These are the activations of a small neural network, seen along a few directions. Each row is one input.
In each table, some parts of the input vary, and every possible input appears once, in random order.
Descriptions start from the smaller parts, as in this example, which fits no table here: one of 3 separate values, together with either a single point or one of 9 places around a ring or (one of 4 places along a line, together with one of 8 places around a ring).
Shared parts are said once, and a part with two or three values counts as separate values.
In the rows, 128 means zero.

A family of inputs:
R1: [122  91 113 142 142 218 185 129 128 138  56 123]
R2: [143 123 144 114 136 103 122 125 133 118 155 136]
R3: [123 111  98 164 122 228 165 119 119 115  90 130]
R4: [ 54 117 110 173 113 131 139 138 135 165 113 105]
R5: [122  93 106 149 135 215 180 122 131 139  63 129]
R6: [156 161 117  94 109 104 122 136 126 110 142 148]
R7: [150 153 135  89 107 108 119 132 118 106 140 139]
R8: [ 59 123 109 178 108 133 133 155 118 161 117 118]
R9: [150 131 131 117 131 103 130 129 134 124 165 146]
R10: [133 118 154 117 153 102 112 117 129 118 147 127]
R11: [145 139 150 118 138 123 106 129 130 138 161 125]
R12: [ 54 118 100 168 111 133 134 145 125 165 115 115]
R13: [164 142 116 111 118  90 134 130 124 120 151 140]
R14: [124 103 107 161 123 223 168 124 121 121  80 128]
R15: [156 132 129 106 123  89 124 126 125 112 140 130]
R16: [154 131 137 116 129  85 118 115 132 115 130 130]
R17: [ 51 117 118 167 115 135 141 137 139 159 113  92]
R18: [141 150 142  96 131  99 107 118 122 105 122 130]
R19: [145 124 148 113 131 106 128 125 126 122 164 137]
R20: [140 130 148 125 151 115  91 123 139 137 145 122]
R21: [150 147 136 120 138 121 107 132 141 139 161 134]
R22: [122  99  98 153 129 224 172 114 123 128  76 126]
R23: [140 116 146 120 144  98 112 119 136 120 147 135]
R24: [148 149 135 100 122  96 108 120 130 107 122 138]
R25: [ 62 133 103 181 109 136 132 160 119 159 120 127]
R26: [158 135 133 106 117  94 131 126 116 117 149 132]
R27: [147 133 145 112 139  88 117 112 125 112 129 122]
R28: [149 149 129  89 113 102 113 132 126 102 132 137]
R29: [133 133 156 121 160 119  90 121 132 134 143 115]
R30: [143 138 146 119 144 119 100 129 137 134 152 124]
What do these inputs look like to the network?
> one of 5 places along a line, together with either one of 2 separate values or one of 4 places along a line
The inputs of R1 and R3 match in every part but the place on the line of 5. If R17 is changed in the same way as R1 into R3, which row does it become?
> R25
List by row number the other rows that have the place on the line of 5 in common with R8.
> R7, R11, R14, R19, R26
Change only the choice among 2 separate values in R5. List by row number the other rows that result.
> R4

A family of inputs:
R31: [161 131 151 101 143 106 114 112 127 103 138 132]
R32: [ 82  85  92 191 125 234 186 134 126 151  67 123]
R33: [ 88 144 128 134 110  77 112 147 128 148 155 122]
R34: [ 72  97  89 184 117 225 174 131 120 146  65 114]
R35: [178 147 126  92 117 120 130 120 119  91 127 148]
R36: [160 128 154  98 144 115 116 116 132 113 145 131]
R37: [158 126 150  99 150 106 113 112 135 115 130 129]
R38: [127 140 143 123 143 100  95 128 137 138 146 124]
R39: [177 144 129  89 119 130 133 125 123 101 134 146]
R40: [ 87 140 127 137 114  71 110 143 132 146 144 115]
R41: [100 135 124 141 116  75 120 142 127 147 157 126]
R42: [ 89 145 125 136 105  68 108 142 124 136 149 122]
R43: [ 72  94  95 184 123 226 177 130 129 156  54 107]
R44: [ 71  96  94 184 123 234 178 138 125 155  69 115]
R45: [178 140 126  92 125 121 132 123 121 103 119 144]
R46: [130 143 143 124 133  98  93 128 129 126 154 127]
R47: [130 142 146 122 137 108  98 133 134 137 161 125]
R48: [185 136 124  95 124 127 138 117 128 100 137 148]
R49: [141 132 143 129 143 106 107 128 133 135 163 128]
R50: [172 117 150 105 148 113 125 111 131 112 148 133]
What do these inputs look like to the network?
> one of 4 separate values, together with either a single point or one of 4 places along a line
The inputs of R49 and R38 match in every part but the choice among 4 separate values. If R50 is changed in the same way as R49 into R38, which row does it become?
> R37
List by row number the other rows that have the choice among 4 separate values in common with R31.
> R34, R35, R42, R46
